Each row below holds a small network's activations on one input, seen along a few directions.
Each table varies a few parts of the input and shows all the possible inputs, shuffled.
A made-up example of a description, with smaller parts first: values(2) and (point or ring(9) or (line(6) and ring(8))).
Shared parts are said once, and a part with two or three values counts as separate values.

Other details of the inputs vary at random and push rows far along two fixed directions, the same in every table; ignore that.
These rows show it; all are for the same input, with only those details redrawn:
[ 11 -15  -8  -6  -8  -7  21   3   1  16  -7 -22]
[ 2 -3 -4  0  4 -5 -1 -1 -3 -8  9 15]
[ 2 -4 -4  0  4 -5 -2 -2 -4 -8  9 15]
[ -2   0 -19   5  -3  -9   4   6 -13  -5   3  17]
[ 15 -18  10 -12   2  -1  13  -7  13  13   1 -25]
[ 17 -22  -2 -13  -9  -5  28   1  10  27 -11 -43]
[ 11 -13  19 -10  13   3  -3 -13  14  -4  14  -1]
[ -9   6 -44  13 -16 -17  12  20 -27   0  -8  20]

Table:
x1: [ 24   7  39  11  30  -3 -50 -18   9   3  22  23]
x2: [ 11 -13  19 -10  13   3  -3 -13  14  -4  15  -1]
x3: [ -8  24  -9  28 -14 -24 -23  15 -27   8   2  29]
x4: [ -3 -10   6 -20 -13   5  32  -3  14  37 -14 -39]
x5: [  7   7 -20  12  -8   0  -5   7  -8  -7 -11 -13]
x6: [-22   8 -12   8 -22 -17   1   7 -19 -17   3   4]
x7: [-14  -7  25  -7  -1  -1  -6 -13   7 -16  22  14]
x8: [-12   6  16  -7  -4  -1   3  -5  -6 -15   8  23]
x9: [ -7 -10  20 -16  -3  21  11  -1  19  16 -11 -21]
x10: [-15   7  22  -4  10  19 -19  -8  14 -16   2  10]
x11: [  0  -8  21  -5 -15   6   2  -7  13  -1  -4 -42]
x12: [-17  10 -14  15 -15   2   6   7  -3   0 -15 -17]
x13: [ -8  14 -42   5  -4  -4  17  18 -20  17 -16  16]
x14: [  4   3  -2   5   4  -6 -12  -5  -4 -18   9   5]
x15: [ -1  13  -8   2  16  16 -12   5   4  -5 -11   8]
x16: [ 11   1 -17  -4  -7  -6  20   9 -12   9 -15  -1]
x17: [  5   8  11  10  25  16 -23 -10  13 -16   6   3]
x18: [ -3   9  -2  -1  19  21 -11   6   2  -4  -4  23]
Describe the family of inputs behind these rows. -> values(2) and (point or ring(8))
Change only the values(2) part in x7. List by row number the other rows that result. -> x2
Change only the values(2) part in x13. List by row number the other rows that result. -> x4

Table:
x19: [ 16  -5   4 -11 -11  10   5   4   8  21 -20 -38]
x20: [ 14   8 -27  17  -1 -15   6  11 -18   9 -20   0]
x21: [ 14  14 -13  14  21  -3 -29   0  -8   5   1  20]
x22: [  1   4  24 -21  17  26 -13 -13  19  -4   0  -8]
x23: [  9  -8  34 -11  -1   8  -2 -23  11 -14  19  -4]
x24: [  2   9 -21  16 -16 -25   9  10 -20   9   3  -4]
x25: [  2   5 -20   2 -18 -22  19  10 -24   3   2   5]
x26: [ -2   4   5  16   2 -12 -21   8 -11 -11  14  19]
x27: [  1   2 -10   4  12   9  -4   2  -1 -26   2  32]
x28: [  8  -6 -24   2 -10 -15  11  15 -24   8 -10   8]
x29: [  9   8  -7  14  12 -14 -12 -11 -13  -7  17  25]
x30: [-13  16  -1  12  15   8  -9   1   1 -21   0  21]
x31: [ 12   0  34   2   7  11 -14 -14  18 -13   0 -15]
x32: [-14  -3 -10  10   6  -7 -15  -5   4 -13  19  26]
x33: [ 14 -17  23 -20  11  -9  -2 -18  11   3  15   1]
x34: [ 19 -15 -11 -13   4  15  12   5  16  26 -15 -31]
x35: [ 11 -19  14 -13  13  11   8 -19  18  -8  22   1]
x36: [ 10   1 -28   2  -9 -19  19   3 -25   7  -2   9]
x37: [ 16  -7  12 -10 -16   5  20   2   6   5 -23 -37]
x38: [-22   9   8   8   4  10 -20  -3  -3 -23   8  20]
x39: [  6  12 -19  16 -10 -17   6  19 -17   4 -17  -5]
x40: [-13  22  -3   6  14  16 -28  -3   1 -12   1  17]
x41: [ 15   5 -26   3  -4 -12  15  13 -21   3 -20   7]
x42: [ 10 -14  14   1  16   7  -2 -20  22  -2  22  -8]
x43: [  7   9 -18   3 -13 -15  15  20 -20  -2 -18   2]
x44: [ 28  -5  15 -15  24   8 -15 -11  11  12   2  -4]
x45: [  6  15  -4   0   9  -2 -21   8 -10  -5   4  24]
x46: [ -3 -19   5 -16  -6  10  27   8  10  15 -10 -33]
x47: [  7 -13  10  -5 -13 -22  11   1   9  25   0 -39]
x48: [-14  -8  -9  -3   4  -3  -6  -4   1 -20  19  36]
x49: [-21   5   2  12  11   7 -15   4  -1 -18  12  23]
x50: [-10  16 -31  12   2   6   0  17  -5  15 -17  -6]
x51: [-14  -9  26  -9  14   4  -5 -15  25  -2  17  -9]
x52: [  5  -5  -4 -18   5  16  16   7  15  25 -18 -34]
x53: [  1   0 -26  10 -10 -28   5   6 -16  16  -5   1]
x54: [-17   7   8  12  -9  -9 -24  -7  -3 -20  17  21]
x55: [-14   0 -16   0 -32 -16  10   9 -16  -3  -7   2]
x56: [  0 -13   1 -17  -6   5  36  -4  10  16  -3 -32]
x57: [ -8   2 -16  20 -26  -7  -2  16 -18   1 -11  -7]
x58: [-11  13  -5   2 -15   0  18  17 -15  37 -19  32]
x59: [  0   6 -11  17  14   6 -12   1   2 -19   1  23]
x60: [ -7  12   5  17  -5  -3 -19 -10  -8 -22  19  21]
x61: [  9 -26  19 -12  11  15  -1  -7  18  -7  13  -1]
x62: [-15  -9  33 -26   4  11  -2 -21  19 -14  13  -2]
x63: [  3   7 -40  17   1   3  -4  16  -4  17 -15  -3]
x64: [-26  -1 -22  -7 -14  -9  21  12  -9   1  -4   5]
x65: [-17   8 -20  -4 -19   0  22   2 -16  -5  -7   3]
x66: [  8 -21  18   2  15  12 -10  -9  22  -1  13 -10]
x67: [-13  19  18  14   8   4 -15   1  -3  21   2  47]
x68: [  0   1  32 -19  12  22   1 -15  18 -20  -3  -6]
x69: [-28   7 -19   3 -20  -9   8   5  -8   2  -9  -6]
x70: [  6   1  -3  15  11  -9 -20   0 -12  -6   9  23]
x71: [-21   5   9  -5   1  13 -12  -2  -7 -29   8  29]
x72: [  7 -15  38 -11  -3  12 -11 -11  11 -14  10  -6]
x73: [ 14 -15  34 -13   5  -1  -6  -4   8  -4  14  -6]
x74: [ -3  -5   4  -7 -12   5  22 -10  10  16  -8 -42]
x75: [  2  -3  26 -16  19  19   6  -9  21 -14   0  -4]
x76: [  1   0   7  -6  -6  10  18  -2  12  10 -25 -43]
x77: [-18  12  -3  11  12   3  -7  -7  -1 -18  20  25]
x78: [  8 -18  11 -19 -16 -20  21   2   6  20  -1 -32]
x79: [  7  15 -27  16  -6 -12  -8  20 -15  19 -14  -7]
x80: [ 16  -1   2   2  -8   8  -4   3  11  26 -18 -44]
Describe the family of inputs behind these rows. -> values(2) and (point or (line(5) and ring(6)))
Changing only the values(2) part turns x30 into x75. The same change can be made to x24. Which row results? -> x25
Start at x27 and move only the ring(6) part, one step at a time. The first step leads to x75. Which rows follow, in order? -> x68, x37, x43, x41
Change only the line(5) part in x28. List by row number the other rows that result. -> x33, x36, x41, x44
Change only the values(2) part in x47. List by row number the other rows that result. -> x78
Change only the values(2) part in x51. List by row number the other rows that result. -> x64
